Each row below is a small network's average activation on inputs in which a field has the value named, seen along a few directions.
Values that are neighbours, or in one group, have similar rows; names and order tell nothing.
(in the rows, 500 means zero)
Strong random noise was added to every row along 2 fixed directions; ignore it. To show where, here is one row again and again, with new noise each time:
[614 559 856 525 357 492 552 724 723 400 416 512 519 393 502 380 349]
[412 279 862 633 441 376 381 661 414 715 246 680 556 386 499 722 529]
[596 714 701 466 339 587 567 668 788 305 593 513 474 449 531 227 397]
[371 445 671 570 427 483 384 586 467 627 449 697 504 454 535 562 605]


Values of BIDO:
kefat: [412 464 490 593 518 356 364 454 412 603 385 544 571 420 492 698 508]
bubim: [360 641 526 471 485 605 456 582 605 451 594 639 515 496 528 364 583]
nopa: [628 613 767 390 451 599 516 659 844 181 530 387 474 528 430 196 366]
nog: [702 425 605 453 543 309 704 507 620 553 376 328 460 518 436 416 265]
remu: [408 489 428 410 565 550 320 430 438 407 575 484 549 591 302 501 630]
bave: [454 362 274 517 607 414 300 270 122 744 411 550 398 588 408 718 656]
kefa: [393 421 223 636 581 501 666 477 295 651 687 540 546 572 720 563 581]
rez: [754 397 652 484 498 459 485 534 546 388 430 276 586 495 305 526 443]
ger: [561 692 400 475 427 545 677 459 837 301 693 457 407 468 658 318 350]
gova: [681 391 457 491 585 425 757 612 404 572 469 396 459 535 534 546 362]
buri: [668 364 672 499 543 390 588 571 640 537 375 378 469 546 415 538 457]
rabim: [513 546 504 499 479 612 567 568 690 475 490 421 599 455 519 351 387]
lalok: [264 686 268 376 466 662 317 304 408 423 764 658 479 452 477 441 753]
bapal: [427 586 301 558 555 480 489 399 326 563 508 489 467 442 604 567 603]
ren: [538 305 770 478 589 456 448 540 578 586 351 460 590 587 390 644 451]
budut: [587 680 284 504 549 485 696 374 362 389 534 387 516 541 658 441 402]
napo: [601 367 568 626 533 363 684 610 575 517 388 458 496 370 532 490 185]
kolof: [427 771 384 353 357 746 364 420 535 360 722 426 380 550 442 392 697]
libi: [652 421 259 506 531 536 654 428 253 437 454 480 425 575 514 634 453]
vum: [543 607 542 398 410 569 448 495 691 316 441 412 608 434 486 384 386]
Each value of BIDO is a pair of two hidden parts, and every pair occurs once (4 first parts, 5 second parts).
Changing only the second part turns kolof into remu. nopa has the same second part as kolof; what does that change turn nopa into?
> ren
Changing only the second part turns budut into lalok. kefa has the same second part as budut; what does that change turn kefa into?
> bubim
Changing only the second part turns nog into buri. napo has the same second part as nog; what does that change turn napo into?
> ger

Values of LIZAB:
romas: [571 434 430 640 533 387 639 517 494 688 497 602 478 551 614 568 466]
laki: [633 363 569 507 513 492 516 421 204 615 275 332 591 534 404 801 494]
kug: [576 500 900 619 382 464 495 750 585 413 248 531 461 323 512 509 407]
kuf: [570 527  69 429 652 443 624 306 316 489 761 364 376 744 551 473 567]
suvub: [356 515 719 551 403 542 466 590 704 432 480 526 604 305 562 503 502]
rup: [361 453 749 492 393 513 422 657 535 518 455 570 570 352 469 530 384]
mor: [748 538 510 494 501 341 554 445 437 324 319 283 570 307 441 609 248]
gesak: [500 138 581 617 575 342 671 592 361 853 200 573 491 373 561 757 372]
sisub: [131 199 528 401 534 532  54 393 266 752 465 813 540 647 286 724 929]
gobar: [656 840 276 528 546 604 795 565 763 198 812 432 467 606 713  52 318]
sanul: [504 586 644 378 502 578 260 452 711 430 489 429 479 589 299 362 619]
LIZAB is arranged as 4 separate groups.
Which other values are in the same group as sanul? Give them in the order they are listed.
> sisub
Which other values are in the same group as kug? Give them in the order they are listed.
> suvub, rup
Which other values are in the same group as romas? Give them in the order they are listed.
> gesak, gobar

Values of ZIGOV:
zav: [494 397 580 506 483 419 396 429 451 562 432 490 569 503 396 628 547]
nesel: [607 327 532 533 601 351 552 498 335 626 301 463 481 500 464 655 413]
rin: [507 580 547 553 452 537 543 525 629 453 502 463 534 413 556 381 393]
keb: [137 489 291 594 520 574 296 398 329 695 634 819 421 558 580 515 831]
tor: [495 445 376 555 532 486 628 476 399 520 543 485 491 507 621 571 547]
rorat: [624 686 349 451 476 581 516 417 499 318 604 371 461 558 455 374 493]
mit: [541 498 579 547 489 438 499 540 402 458 365 439 529 401 480 614 405]
fum: [466 568 322 501 518 485 526 455 592 555 655 553 453 543 559 446 521]
natod: [558 391 697 551 448 394 620 655 432 536 311 449 561 305 557 663 298]
bogo: [482 444 600 441 469 590 412 515 517 507 466 484 500 527 398 521 558]
visok: [350 506 352 493 545 591 488 450 475 606 642 658 464 613 564 443 593]
ter: [400 616 444 477 494 526 352 411 498 512 490 561 484 477 468 508 628]
kibig: [478 554 607 451 474 576 396 548 566 448 521 529 532 515 518 461 587]
mebe: [572 427 615 462 481 510 573 581 568 471 512 440 488 579 436 440 459]
bugag: [546 371 498 463 602 380 521 488 508 518 464 488 538 535 468 549 466]
Each value of ZIGOV is a pair of two hidden parts, and every pair occurs once (5 first parts, 3 second parts).
Changing only the second part turns rin into keb. fum has the same second part as rin; what does that change turn fum into?
> visok
Changing only the second part turns kibig into mit. mebe has the same second part as kibig; what does that change turn mebe into?
> nesel
